Here are a small network's activations along a few directions, averaged over the inputs that share one value of a field.
Values that are neighbours, or in one group, have similar rows; names and order tell nothing.
In the rows, 500 means zero.
Strong random noise was added to every row along 17 fixed directions; ignore it. To show where, here is one row again and again, with new noise each time:
[472 660 382 355 456 476 285 635 591 477 337 353 486 365 645 458 572 898
 562 389 397 561 517 578 635 395 486 589 370 465 587 603]
[433 794 409 322 430 536 464 446 484 601 537 388 528 615 507 585 381 627
 511 409 558 479 475 670 439 548 512 536 395 596 435 480]
[431 424 423 399 620 398 610 440 580 508 403 502 517 433 659 352 408 548
 659 640 251 488 571 491 514 366 541 692 495 631 558 599]
[577 342 502 542 486 378 480 504 562 487 433 495 501 452 531 413 468 434
 426 462 542 553 524 516 483 560 535 584 524 465 497 505]
[504 323 571 599 720 429 580 453 508 409 513 585 485 502 451 406 524 331
 470 546 520 455 591 406 510 493 484 490 580 500 429 525]
[449 485 591 399 498 526 446 565 446 507 594 518 567 398 398 503 582 489
 455 458 571 542 575 521 553 496 469 506 456 539 467 488]
[404 587 481 270 408 594 554 484 394 410 441 358 410 327 556 632 406 689
 469 523 484 483 445 495 491 449 464 559 401 612 342 485]
[370 450 334 572 594 419 425 322 660 498 309 764 635 749 582 418 323 476
 556 515 494 407 387 502 568 419 612 340 430 617 375 482]
[542 507 563 572 457 395 475 541 526 636 478 618 676 477 359 602 536 368
 492 338 479 486 414 342 456 558 326 348 280 545 606 487]
[385 373 418 408 434 482 480 559 498 466 484 559 449 455 684 621 449 528
 516 584 441 524 518 437 571 485 563 423 447 495 445 530]
[474 531 515 351 454 584 455 524 446 452 487 480 518 398 400 546 513 606
 378 492 517 468 422 459 580 419 440 529 423 560 443 491]
[448 501 575 568 631 427 541 612 611 438 638 647 543 646 521 433 488 379
 417 505 371 274 601 502 493 388 526 455 580 414 564 435]
[479 481 508 420 449 455 644 644 612 417 460 324 490 425 674 466 577 769
 485 421 305 521 467 566 497 367 532 553 540 505 527 544]
[491 512 642 539 399 544 414 443 448 548 453 581 716 385 365 425 564 439
 552 372 632 623 503 584 508 509 520 462 447 623 449 417]
[445 575 510 546 479 553 497 589 514 555 471 568 701 660 473 607 585 522
 497 303 627 588 490 513 583 426 523 222 473 536 366 470]
[494 609 562 447 336 543 498 468 255 418 739 495 662 500 581 578 395 348
 431 450 381 537 456 599 448 527 609 528 443 660 517 536]
[493 388 614 569 665 414 457 599 528 423 510 503 548 393 509 426 463 335
 259 506 576 505 673 545 522 478 489 648 580 468 410 403]
[517 537 468 661 464 542 500 433 509 519 454 534 532 566 565 674 532 468
 495 512 336 481 287 402 510 559 470 306 441 515 561 537]
[573 627 533 415 271 582 489 523 382 469 596 408 516 376 510 346 587 677
 558 426 650 529 600 563 436 365 558 737 525 483 703 454]


Values of Lesor:
n9: [486 387 457 520 426 532 484 517 591 395 350 517 558 560 537 348 566 689
 521 407 539 598 411 563 590 366 636 417 582 526 406 538]
n16: [605 637 409 514 483 428 428 615 608 679 273 398 618 482 697 492 371 483
 523 506 290 607 595 603 558 409 544 698 518 486 599 518]
n10: [619 387 405 830 422 540 498 330 574 655 279 782 577 627 556 359 500 262
 767 659 580 557 547 361 515 404 628 473 642 417 713 439]
n1: [527 434 589 492 411 459 539 555 602 668 416 435 396 392 364 528 614 571
 584 430 749 579 574 508 413 649 400 452 531 375 459 358]
n8: [507 492 439 618 656 462 658 575 586 580 588 376 463 729 491 623 603 516
 355 488 548 560 442 480 484 565 414 380 592 450 479 536]
n18: [608 423 569 614 468 392 669 551 581 519 469 407 574 464 465 386 458 470
 396 401 487 516 450 536 338 494 452 643 532 514 577 430]
n7: [553 329 343 466 456 435 535 519 551 543 591 482 473 625 550 452 473 522
 377 537 635 574 462 512 481 536 564 602 550 437 568 531]
n17: [497 370 523 538 691 552 566 483 272 290 599 446 388 515 546 642 586 381
 486 567 414 572 521 361 628 552 518 307 596 503 295 706]
n2: [556 141 669 495 411 474 618 669 587 484 537 474 447 304 439 511 553 406
 270 553 518 548 499 498 484 564 497 552 648 374 424 373]
n14: [525 327 491 439 489 430 418 542 616 566 405 479 411 358 445 425 488 532
 440 568 573 569 508 548 531 605 474 609 520 417 484 453]
n6: [500 315 505 532 387 482 457 503 598 608 499 512 553 454 562 447 577 480
 425 624 460 671 386 625 543 526 592 609 582 536 570 468]
n5: [505 452 615 647 390 593 522 461 656 418 536 652 491 597 386 318 589 526
 487 505 568 323 415 598 438 423 620 426 674 374 547 300]
n13: [492 320 567 604 479 534 513 518 458 491 619 592 563 480 477 521 643 419
 433 590 506 604 405 465 551 486 508 434 564 529 545 489]
n4: [378 460 432 193 435 421 392 590 670 698 475 593 523 443 424 454 354 570
 463 596 529 421 559 593 548 478 462 658 395 510 506 379]
n11: [590 473 462 663 547 542 439 495 428 389 460 429 464 457 595 430 485 485
 410 580 527 572 517 495 534 470 538 632 619 448 541 522]
n15: [453 351 507 535 472 519 594 325 553 508 520 611 493 458 415 460 542 528
 520 607 478 404 299 373 423 496 447 481 421 587 591 459]
n12: [347 574 609 483 437 537 452 560 503 447 567 596 556 407 503 340 561 593
 693 427 631 476 701 599 435 398 556 505 465 505 539 363]
n3: [510 585 673 530 593 532 591 605 570 504 409 395 580 432 416 435 581 518
 523 465 279 523 520 586 527 399 443 518 595 545 482 495]
A value of Lesor combines one of 6 hidden first parts with one of 3 second parts; all combinations occur once.
n12 and n5 share the first part; n12 and n18 share the second. Which value has the first part of n18 and the second part of n5? -> n7
n6 and n3 share the first part; n6 and n13 share the second. Which value has the first part of n13 and the second part of n3? -> n8
n14 and n4 share the first part; n14 and n10 share the second. Which value has the first part of n10 and the second part of n4? -> n16

Values of Zufu:
f7: [554 677 601 472 889 497 516 460 332 511 495 270 380 307 512 537 526 322
 690 512 482 609 890 531 468 642 401 678 524 523 364 654]
f16: [631 500 490 523 449 642 650 331 697 690 123 661 631 791 172 390 553 545
 829 437 416 509 206 513 614 384 560 167 637 574 329 526]
f5: [423 600 609 436 733 385 587 545 352 352 657 460 591 361 521 527 435 411
 624 387 157 429 610 435 447 537 365 476 306 664 495 688]
f17: [677 264 352 506 589 395 660 415 586 513 501 553 552 732 369 380 392 412
 353 544 417 437 270 379 511 477 517 568 538 535 544 634]
f6: [559 496 466 343 537 441 439 487 525 645 500 578 597 520 379 321 451 416
 451 616 429 475 571 483 604 365 495 751 499 585 657 567]
f8: [327 697 505 150 409 471 228 654 514 697 527 673 526 404 388 607 404 531
 674 471 518 370 723 551 597 545 424 414 268 458 497 431]
f11: [411 293 390 431 534 456 712 478 590 442 547 519 506 470 553 456 553 675
 432 631 366 453 303 326 476 309 434 587 406 615 638 537]
f18: [547 346 551 435 455 509 684 586 383 644 515 362 573 394 534 647 447 331
 463 565 520 787 558 562 485 609 505 579 595 584 359 512]
f14: [466 832 576 485 766 555 667 455 317 332 675 534 408 767 414 464 530 482
 892 402 325 276 638 425 447 392 445 229 521 545 435 707]
f13: [420 444 558 691 625 553 368 416 644 530 214 752 438 403 452 389 442 323
 685 694 500 384 663 429 557 460 505 454 567 420 467 357]
f9: [514 576 459 706 437 540 596 567 503 531 521 450 552 647 757 489 516 503
 454 517 722 604 653 569 445 330 626 587 736 383 566 322]
f12: [581 665 391 513 278 554 489 447 616 672 350 514 643 711 618 305 495 660
 649 370 797 578 579 729 473 305 742 625 648 468 539 347]
f2: [592 565 385 496 557 326 709 198 644 569 506 494 493 761 347 211 402 545
 544 419 465 278 322 470 268 495 465 680 447 645 701 589]
f3: [342 848 443 272 625 522 401 594 506 526 537 427 609 562 623 537 412 664
 676 442 185 419 644 659 604 409 537 463 398 575 475 627]
f4: [639 297 412 157 303 394 598 463 577 626 433 458 357 524 353 472 285 484
 461 581 440 449 394 549 465 651 526 657 521 469 411 542]
f1: [463 643 589 560 380 687 490 695 430 556 532 333 523 341 522 767 712 613
 458 475 448 658 439 476 541 483 386 386 449 487 566 464]
f10: [346 317 343 467 494 260 369 674 643 404 406 539 311 482 857 491 401 616
 523 510 552 488 698 497 512 511 589 465 463 337 437 482]
f15: [423 740 509 516 612 573 587 632 391 441 552 318 358 441 549 703 421 523
 294 413 947 459 789 419 346 446 343 607 490 384 354 266]
A value of Zufu combines one of 6 hidden first parts with one of 3 second parts; all combinations occur once.
f13 and f5 share the first part; f13 and f6 share the second. Which value has the first part of f6 and the second part of f5? -> f8
f14 and f16 share the first part; f14 and f1 share the second. Which value has the first part of f1 and the second part of f16? -> f11
f10 and f4 share the first part; f10 and f2 share the second. Which value has the first part of f2 and the second part of f4? -> f3

Values of Dasog:
c11: [691 396 574 712 487 470 572 360 428 468 337 442 575 350 431 438 415 304
 403 515 413 579 330 425 414 567 440 630 500 622 534 518]
c3: [455 555 504 291 208 438 381 153 595 715 280 664 416 250 272 335 396 643
 873 553 587 303 387 458 308 624 388 639 181 635 661 362]
c10: [412 395 459 407 441 668 572 393 766 526 247 697 743 628 364 374 618 767
 483 566 221 384  93 479 750 148 585 324 564 679 447 488]
c1: [263 702 725 661 924 419 503 358 651 472 241 573 575 522 406 536 304 273
 532 394 515 360 614 681 384 615 377 291 480 650  19 275]
c6: [363 278 387 387 610 624 507 361 521 565 525 524 342 392 497 457 472 487
 390 816 879 551 675 487 542 516 561 755 603 488 402 377]
c2: [762 328 485 448 393 499 623 472 427 334 475 352 270 385 468 227 627 687
 716 544 362 533 459 441 504 470 572 652 673 362 684 723]
c7: [476 244 451 437 375 397 387 557 495 601 210 606 512 243 645 568 432 410
 675 557 518 723 633 363 625 515 535 479 386 514 431 548]
c4: [680 497 457 622 529 515 320 439 421 629 618 516 384 423 501 562 505 235
 478 765 344 542 522 387 535 703 442 702 517 386 816 605]
c9: [501 508 716 418 185 632 578 633 324 435 464 536 462 242 497 729 453 384
 598 496 383 456 511 407 440 472 486 333 449 476 400 370]
c5: [425 168 725 485 492 380 657 678 599 447 456 449 295 146 576 456 611 486
 654 521 521 577 743 514 397 589 491 532 596 365 401 408]
c8: [567 569 297 721 459 565 603 445 510 511 140 464 499 735 741 603 216 494
 487 485 751 570 469 458 446 387 596 438 630 454 266 343]
c12: [573 659 526 468 621 678 382 434 498 645 209 526 685 553 196 330 450 428
 577 520 632 640 606 670 698 378 541 581 665 576 287 448]
The values of Dasog form a line.
Name the neighbours of c10, in listed order. -> c3, c6
Name the neighbours of c11, in listed order. -> c5, c12
Name the neighbours of c9, in listed order. -> c1, c4
